A small network was shown many inputs. Here are its activations along a few directions, one row for each input.
Each table varies a few parts of the input and shows all the possible inputs, shuffled.
Descriptions start from the smaller parts, as in this example, which fits no table here: one of 4 places along a line, together with either a single point or one of 9 places along a line or (one of 3 separate values, together with one of 5 places around a ring).
Shared parts are said once, and a part with two or three values counts as separate values.
In the rows, zero is written as 128.

Other details of the inputs shift rows strongly along two fixed directions, in all tables alike. That doesn't count.

A family of inputs:
R1: [150 142 107 185 154 185 156 142 208  99  72 144 125]
R2: [ 60 105 122 139 112  45 153  74 145  93 112 179  48]
R3: [135  85 155  63 103  86  78 135  59 166 170 103 140]
R4: [186 185 131  97 187 211  94 185 116 159 146  54 213]
R5: [101 204 109 192 170 158 165 146 194  82  92 152 146]
R6: [147  92 152  49  99 123 112 127  50 190 168 108 129]
R7: [118  59 134 153  70  85 163  83 143 112 102 172  53]
R8: [136  89 143  36 100 113 104 118  58 189 151 105 131]
R9: [150  95 159  66  95 105 105 121  49 172 175  88 132]
R10: [149 148 101 182 162 186 150 141 219  95  61 138 132]
R11: [158 152 115 204 162 177 147 139 210  77  77 115 139]
R12: [140 200  95 108 193 171  58 138 113 113 165  64 233]
R13: [ 61 104 119 129 110  64 162  86 143 114 114 202  40]
R14: [168 183 122  92 193 182  75 160 130 129 116  24 227]
R15: [150  91 156  64 103 113  94 156  55 191 188 128 130]
R16: [144  91 157  60  98 102 102 115  50 169 167  85 135]
R17: [ 80 104 127 154  76  88 187  93 125 125 129 199  57]
R18: [148 151 104 192 164 169 140 130 220  74  59 112 141]
R19: [197 173 119  96 182 212  80 173 127 148 155  71 221]
R20: [ 78 103 132 165  75  68 178  80 127 105 129 176  63]
R21: [181 182 138 118 193 181  64 196 124 134 156  48 225]
R22: [104 133 141  53 105  75 101 101  44 150 189  98 160]
R23: [105 202 107 190 169 163 175 146 192  88  87 140 139]
R24: [142 162 118 188 167 190 170 158 202 107  59 123 124]
R25: [ 78  96 107 156  84  94 165  85 125 122 129 211  51]
R26: [144 159 130 215 172 163 142 173 205  84  79 118 132]
R27: [109 118 123  70 106  87  78  93  49 150 196 114 155]
R28: [138  90 152  53  98  98  98 112  53 168 158  84 138]
R29: [134 157 119 202 174 155 135 165 214  82  60 115 135]
R30: [124 101 137 147 117 125 145 151 146 138 107 162  90]
R31: [ 86 101 122 157  79  84 176  91 128 120 133 213  63]
R32: [127  61 134 150  71 110 177  99 141 133 110 196  44]
R33: [ 84 100 127 168  78  64 168  78 129 100 133 191  69]
R34: [166 173 121  90 195 187  65 192 133 150 131  68 220]
R35: [112 188  90 201 171 176 148 138 194  89  98 154 139]
R36: [144  87 154  58 105 110  91 150  56 188 180 125 132]
R37: [100 136 143  56 106  71  92 102  47 144 193 108 167]
R38: [130  64 142 165  67  91 170  93 138 117 118 176  48]
Description of these inputs: one of 2 separate values, together with either a single point or one of 6 places along a line or (one of 3 separate values, together with one of 4 places along a line).
Q: The inputs of R3 and R30 match in every part but the choice among 2 separate values. If R28 is changed in the same way as R3 into R30, which row does it become?
A: R24
Q: Which other rows does R26 become when the choice among 3 separate values takes its other values? List them by row number.
A: R11, R16
Q: Which other rows does R27 become when the choice among 2 separate values takes its other values? List them by row number.
A: R35
Q: Which other rows does R34 become when the choice among 3 separate values takes its other values? List them by row number.
A: R8, R10

A family of inputs:
R39: [130  74 155  89  77  94 132 114  62 172 171 141  88]
R40: [147 110 145  47 126 126  86 132  56 180 163  81 147]
R41: [127 101 148 230 107 112 194 142 200  88  60 163  57]
R42: [139 101 131 172 111 131 168 121 178 105  78 150  86]
R43: [131 123 114  57 111 115  78  97  61 155 194 113 174]
R44: [119 143 126 199 135 121 164 112 192  70  70 127 110]
R45: [149 135 118 201 137 174 156 149 191 102  92 150 117]
R46: [116  68 139  87  82  95 141 104  87 166 139 159  63]
R47: [100  74 159 121  66  40 138  99  86 128 147 148  80]
R48: [125 138 118  45 126 116  71 112  46 168 214 120 179]
R49: [106  48 156 141  50  69 174 109  90 157 145 201  27]
R50: [131 188 115 131 193 156  96 162 159 107 114  80 198]
R51: [148 113 135  33 128 130  72 142  51 192 185 101 157]
R52: [ 85  49 134 132  33  46 174  43  92 124 132 189  30]
R53: [ 85  76 135  92  81  58 128  95  96 141 143 179  78]
R54: [139 107 113 180 108 152 166 118 174 116  98 173  87]
R55: [133 131 122 201 131 161 182 131 184 105  81 160  83]
R56: [135  57 141 107  60 101 147  85  88 153 136 147  75]
R57: [119 150 114 192 142 129 151 123 195  77  88 147 121]
R58: [ 75 146 142  71  82  84 155 122  54 170 187 179 130]
R59: [120 117 140 180 128 127 171 140 165 117  85 138  66]
R60: [117  99 136 175 116 116 170 140 177 118  73 165  68]
R61: [143 213 103 144 201 190 101 147 151 102 130  77 212]
R62: [ 91 100 139  83  97  68 109 109  66 153 172 151  97]
R63: [149 188 110 142 184 168 104 140 172  88 108  76 203]
R64: [167 100 146  42 113 122  70 137  62 176 178  90 175]
R65: [130 130 121 180 151 157 154 158 203 108  69 159 105]
R66: [147  91 141  36 115 119  88 121  70 177 147  95 148]
R67: [163  92 156  55 104 112  87 124  63 165 157  76 158]
R68: [113  25 174 134  32  41 176  90 100 141 119 170  18]
R69: [119 113 120  19 121 101  75  99  62 164 172 105 169]
R70: [136 137 110 189 138 173 174 134 187 109  91 169  95]
R71: [132 208  98 126 205 177  89 156 151 113 133  88 199]
R72: [168 144 130 142 146 172 119 146 141 125 124  81 164]
R73: [127 149 127  62 138 122  68 134  55 158 209 110 190]
R74: [148  97 150  34 119 113  80 135  63 181 162  80 157]
R75: [122 145 120  37 145 119  70 117  58 160 182  85 178]
R76: [ 82 134 117 213 127 110 193 102 193  78  62 171  48]
R77: [131 186 114 138 192 159 109 150 173  98  99  76 186]
R78: [175 163 104 141 168 207 115 145 166 118 111  91 185]
R79: [142 214 112 153 201 182 104 159 153 101 137  72 208]
R80: [137 207 114 154 194 171 101 166 143 107 146  89 205]
R81: [126 158 116 184 143 142 146 118 170  84 107 112 137]
R82: [ 97 165 123 201 159 124 157 143 179  88  91 137 102]
R83: [141 171 147  33 129 156 109 177  44 203 197 113 208]
R84: [138 182 105 162 170 169 108 143 162  94 130 108 187]
R85: [ 87  78 122  84  80  65 131  81 100 145 141 182  78]
R86: [ 94 116 131 227 107  91 186 116 202  65  73 189  59]
R87: [144 151 130 133 166 165 110 174 139 138 124 112 146]
R88: [159 158 113 131 161 186 114 158 141 141 141 129 164]
R89: [113 142  97 191 127 141 168  93 187  79  91 159 105]
R90: [112  95 114 186 114 134 193 114 211 103  47 191  49]
R91: [141 184 113 163 170 162 110 146 153  96 129  87 191]
R92: [108 171 122 176 166 133 144 138 168  93  99 109 121]
R93: [114  33 154 143  33  65 174  92  96 149 134 189  26]
R94: [139 107 154  62 122 110  88 152  54 183 173  94 138]
R95: [164 178 119 156 183 202 111 184 158 126 132 115 182]
R96: [ 97 139 104 177 124 126 170  98 164  96 112 182  89]
R97: [183 184 130 149 196 198  88 196 171 111 112  66 218]
R98: [148 181 132 148 176 148 104 151 155  91 116  57 196]
R99: [145  93 130  36 116 123  84 129  77 183 161 122 149]
R100: [ 87  69 134  85  73  56 140  70  91 140 126 160  70]
Q: Describe the family of inputs behind these rows.
A: one of 2 separate values, together with either a single point or (one of 5 places around a ring, together with one of 6 places around a ring)
Q: The inputs of R95 and R73 match in every part but the choice among 2 separate values. If R55 is changed in the same way as R95 into R73, which row does it become?
A: R61
Q: The inputs of R40 and R76 match in every part but the choice among 2 separate values. If R70 is changed in the same way as R40 into R76, which row does it become?
A: R96
Q: Which other rows does R58 become when the choice among 2 separate values takes its other values? List them by row number.
A: R83
Q: Start at R53 and move only the place on the ring of 5, one step at a time. The first step leads to R86. Which rows follow, in order?
A: R84, R73, R62
Q: Which other rows does R69 become when the place on the ring of 6 takes its other values? List them by row number.
A: R50, R53, R77, R85, R100
